These are the activations of a small neural network, seen along a few directions. Each row is one input.
Each table varies a few parts of the input and shows all the possible inputs, shuffled.
Descriptions start from the smaller parts, as in this example, which fits no table here: one of 6 places along a line, together with either a single point or (one of 2 separate values, together with one of 5 places around a ring) or one of 11 places along a line.
Shared parts are said once, and a part with two or three values counts as separate values.
(in the rows, 128 means zero)

Rows:
r1: [137 120 131 165  60 140 154 138  78 145 121 114 217 145 157 107 115]
r2: [135 149 124 116 157 123 137 113 148 120 120 126 103 136  82 132 119]
r3: [116 107 198 130  82 129 142 141 106 137 161 133 142 130 142  57 166]
r4: [ 96 145  98 111 132 112 128 125 124 134 140 135 107 118 161 129 114]
r5: [149 144 131 122 163 121 132 112 145 124 112 136 100 135  65 151 133]
r6: [101 140 107 105 131 118 122 126 126 128 134 129 105 118 146 141 117]
r7: [147 136 145 161  70 125 172 112  81 139 111 107 228 142 144  87 115]
r8: [144 134 114 121 151 130 130 123 139 121 132 123  93 121  87 136 120]
r9: [ 99 161 112 113 144  99 150 105 129 123 137 130 115 109 145 115 114]
r10: [152 116 109 115 151 131 102 154 142 136 117 136  94 144  95 175 142]
r11: [101 112 192 126  76 137 128 158 110 143 151 145 145 145 152  73 170]
r12: [156 116 176 183 151 165 122  85 158 103 112 123 176 140 125 144 136]
r13: [121 153 128 117 150 112 138 113 143 118 131 127 109 120  98 136 114]
r14: [157 123 134 167  66 134 164 125  70 139 126 103 218 126 150  89 115]
r15: [137 112 118 167  59 145 139 157  74 149 117 113 222 144 162 108 121]
r16: [118 123  96 107 134 116 110 147 137 131 126 131 103 123 143 146 127]
r17: [124 126 103 111 138 127 104 152 139 137 126 131 101 127 124 151 121]
r18: [135 134 111 114 143 132 116 134 146 128 125 132  94 139 101 152 123]
r19: [162 124 120 121 158 125 124 119 136 123 128 132  92 125  72 154 136]
r20: [112 134 110 111 139 111 136 112 120 120 142 120 103 103 133 124 114]
r21: [141 122 101 112 144 131 106 154 146 130 118 129  94 141 114 155 130]
r22: [166 100 165 181 149 179 118  98 148 108 125 116 169 130 129 142 133]
r23: [126 137 113 114 139 121 117 134 142 127 123 136  96 123 120 149 119]
r24: [112 139 100 114 140 103 142 111 119 124 144 128 104 101 152 113 114]
r25: [105 129  97 108 131 116 111 146 126 131 125 128 102 120 158 143 122]
r26: [154  95 160 173 146 182 104 115 156 114 111 126 175 150 142 156 133]
r27: [102 131 210 134  84 123 150 132 118 138 150 135 151 137 137  59 165]
r28: [151 124 117 113 154 129 111 136 144 132 116 138  98 140  85 166 135]
r29: [102 134  86 108 133 111 117 145 123 134 134 134 107 121 173 131 120]
r30: [106 154 119 104 144 107 145 105 130 119 125 124 113 113 131 121 116]
r31: [ 97 103 183 135  76 140 113 178 105 148 142 148 143 143 155  74 174]
r32: [159  88 150 172 143 184  96 135 154 114 108 126 173 151 155 166 145]
r33: [112 129 105 109 137 115 120 129 137 130 127 132 107 121 130 139 117]
r34: [125 135 110 120 141 113 135 116 131 122 132 127  99  99 121 127 119]
r35: [117 149 119 109 147 106 143 106 140 120 123 129 111 116 116 124 120]
r36: [134 131 116 118 147 116 130 120 135 120 137 125  98 112 104 134 114]
- The inputs of r24 and r4 match in every part but one. If r14 is changed in the same way as r24 into r4, which row does it become? => r1
- What is each input in this table made of? => one of 4 places along a line, together with either one of 3 separate values or one of 6 places along a line
- List by row number the other rows that have the place on the line of 4 in common with r15. => r10, r16, r17, r21, r25, r29, r31, r32
- Change only the place on the line of 6 in r18. List by row number the other rows that result. => r4, r6, r23, r28, r33

Rows:
r37: [124  98 143 152 116 173 108 138 112 127 133 135 123 123 186 114 152]
r38: [ 56 143  52  17  87  39 128 201  73 183 178 135  56 109 120 117 108]
r39: [104  91 188 132 117 157  94 162 152 138 148 149 129 159 162 102 163]
r40: [159 124 168 157 101 136 154 109 107 118 120 128 134 108 110  79 156]
r41: [222  94  90 152 201 169  72 161 180 119  90 126 120 169  46 248 140]
r42: [103 124 125 138 123 128 116 132 133 144 117 142 175 150 183 143 124]
r43: [121 122  76 147 109 147 127 119 107 117 118  97 174 111 194 152  80]
r44: [161 162  95 165 104 121 180  87  97 114  97 101 167 110 125 104  86]
r45: [131 161 148 139 119 103 166 108 115 131 120 125 183 140 107 112 131]
r46: [135 125 212 139 108 133 144 133 137 132 143 141 133 153  88  66 167]
r47: [ 94 164 112  70 224 103 119  59 194  85 146 130  14  76  86 170 102]
- What is each input in this table made of? => either one of 3 separate values or (one of 2 separate values, together with one of 4 places along a line)
- Change only the choice among 2 separate values in r46. List by row number the other rows that result. => r39

Rows:
r48: [138 106 139 134 136 155  99 154 144 131 115 138 123 155 124 145 148]
r49: [113 170  64  90 166  84 147 105 130 123 130 125  66  94 110 134  92]
r50: [117 143 138 141  73 105 170 126  81 141 143 119 175 120 152  64 124]
r51: [108 144 150 108 127 109 139 131 131 131 145 141  91 125 112  91 146]
r52: [135  96 152 138 123 160  99 151 142 124 129 130 140 142 144 142 150]
r53: [106 117 149 118 113 130 114 155 125 136 150 138 113 128 146 107 150]
r54: [110 143 135 128 106 104 161 111 100 135 138 125 141 110 157  77 125]
r55: [120 126 140 137 107 128 137 124 121 131 129 123 159 130 157 113 122]
r56: [161 122 153 179  94 147 152 104 105 123 112 112 218 133 128 120 124]
r57: [102 128 123 126 101 122 134 139 100 142 128 128 145 126 169 105 126]
r58: [145 109 110 125 153 146  94 143 151 125 121 137  96 136 114 173 136]
r59: [157 122 170 155 150 153 121 111 156 115 120 135 137 145  90 140 148]
r60: [134 150  69 105 167 103 128 115 145 120 121 119  84 106 118 167  94]
r61: [107 154  57  88 163  99 122 132 132 131 123 126  71 113 125 161  97]
r62: [110 151 123  92 148 103 135 121 138 127 148 139  66 115  96 117 130]
r63: [147 107 125 165  83 153 131 151  97 141 113 118 203 150 164 119 125]
r64: [142 107 122 159 112 156 119 137 115 134 111 124 168 141 167 133 128]
r65: [134 123 138 150  75 123 152 135  94 139 128 114 193 129 158  99 121]
r66: [108 130 106  92 147 113 110 145 137 137 137 143  74 124 116 142 132]
r67: [148 110 175 156 138 159 122 107 146 111 127 127 155 135 103 132 142]
r68: [120 111 154 127 118 135 119 137 133 128 140 130 128 128 131 112 138]
r69: [155 149  91 130 185 126 129  85 158 101 107 115 116 116  88 189  95]
r70: [151 132 147 131 169 148 118 102 163 110 123 129 113 141  70 168 131]
r71: [121 127 126 143  68 119 149 152  76 149 132 120 176 127 171  90 129]
r72: [107 126 140 104 124 118 115 155 131 139 134 142  99 133 133 120 151]
r73: [128 127 121 103 154 119 117 129 150 128 134 134  87 128 103 146 126]
r74: [136 132  60 117 172 131 101 130 155 119 110 124  99 131 121 194  99]
r75: [150 122 150 169 126 150 139  90 126 116 109 121 187 130 129 132 122]
r76: [107 132 162 113 115 113 143 126 120 126 155 130 109 111 130  84 147]
r77: [123 124 149 117 126 129 120 138 138 130 128 133 109 136 114 125 141]
- What is each input in this table made of? => one of 5 places along a line, together with one of 6 places along a line
- The inputs of r66 and r62 match in every part but the place on the line of 5. If r71 is changed in the same way as r66 into r62, which row does it become? => r50
- A walk changes only the place on the line of 6. It starts at r65 and steps to r55. List the rest of the walk in order. => r68, r77, r73, r60
- Change only the place on the line of 5 in r74. List by row number the other rows that result. => r49, r60, r61, r69
